A small network was trained on made-up records. Each row is its average activation on records with the value named, seen along a few directions.
Related values have similar rows: they may be neighbours, one step apart, or belong to one group.
In the rows, 128 means zero.

Other fields vary at random and push rows far along two fixed directions, the same in every table; ignore that.

Field KOR:
tibi: [100 116 153 153 154 121 130 109  66  78  95 131 100 121]
pubo: [156 128 110 117 108 121 135 164 168 124 178 135 157 142]
fibap: [156 141 136 124 135 137 105 138 198 151 144 137 134 148]
ninu: [190 126  72  95  98 104 142 141 153 172 175 139 134 166]
mipo: [137 143 139 122 196 154 106 120 206 122 107 104 149 105]
kela: [118 131 140 129 133 124 134 132 129 137  92 127 126 105]
zomad: [129 143 126 135 130 152 131 129 157 142 141 111 130 112]
loda: [106 122 197 168 172 142 100 102 206 113  78 117 134  93]
laki: [139 119  97 113  38  94 159 138  50 151 166 142 131 175]
riz: [127 131 114 144 112 137 135 146 122 127 151 133 137 124]
gusuz: [146 127 122 123 108 121 144 146 170 156 145 150 160 121]
sorib: [ 92 128 152 129 156 139 121 119  94  81 115 105 118 100]
gimi: [136 130 120 113 126 124 114 129 146 148 151 134 120 164]
migir: [120 124 151 129 146 146 113 102 157 143  92 121 135 124]
sesom: [133 141  96 120 122 139 131 126 121 141 143 122 130 115]
vap: [123 122  96 103 115 120 139 132 117 143 116 131 124 119]
tef: [ 88 115 149 144 164 125 134  94  34  74  77 119  85 115]
bubu: [107 117 134 145  90 107 131 139  10 100 140 146  99 156]
Each value of KOR is a pair of two hidden parts, and every pair occurs once (3 first parts, 6 second parts).
Question: riz and pubo share the first part; riz and zomad share the second. Which value has the first part of zomad and the second part of pubo?
Answer: sorib
Question: loda and bubu share the first part; loda and migir share the second. Which value has the first part of migir and the second part of bubu?
Answer: gimi
Question: vap and ninu share the first part; vap and gusuz share the second. Which value has the first part of gusuz and the second part of ninu?
Answer: tibi

Field VUFU:
patif: [120 132 171 148 147 135 118 122 167 121  99 135 129 114]
pezib: [151 126 121 126 103 126 125 134 145 154 148 135 129 153]
dosek: [137 128  81 106  70 114 156 157  64 148 177 133 130 146]
zuler: [109 121 140 122 149 130 118 106 115 120  95 124 114 133]
tif: [146 136 149 136 160 141 117 139 226 130 136 125 151 113]
sasi: [130 126 127 138 104 118 137 132 139 139 133 138 135 119]
lizo: [ 88 126 163 152 164 149 120 114 121  87  81 112 125  83]
soz: [129 131 115 113 139 124 131 129 105 117 130 120 115 124]
gupav: [123 122 101 118 118 128 148 124  81 125 130 124 122 123]
zira: [143 139 136 133 146 139 109 126 189 135 138 125 132 141]
nizat: [ 99 122 132 125 140 124 132 109  74 116  91 122 113 116]
tena: [177 131 100 107 119 113 126 144 183 161 163 143 144 160]
togak: [131 134 122 123 108 130 130 128 126 150 139 126 138 130]
nadam: [121 129 114 126 129 135 126 133 104 113 140 127 125 129]
bog: [115 116 149 146 126 113 127 123  82 103 122 131 119 135]
Each value of VUFU is a pair of two hidden parts, and every pair occurs once (5 first parts, 3 second parts).
Question: zuler and patif share the first part; zuler and nizat share the second. Which value has the first part of nizat and the second part of patif?
Answer: sasi
Question: zira and bog share the first part; zira and nadam share the second. Which value has the first part of nadam and the second part of bog?
Answer: tif
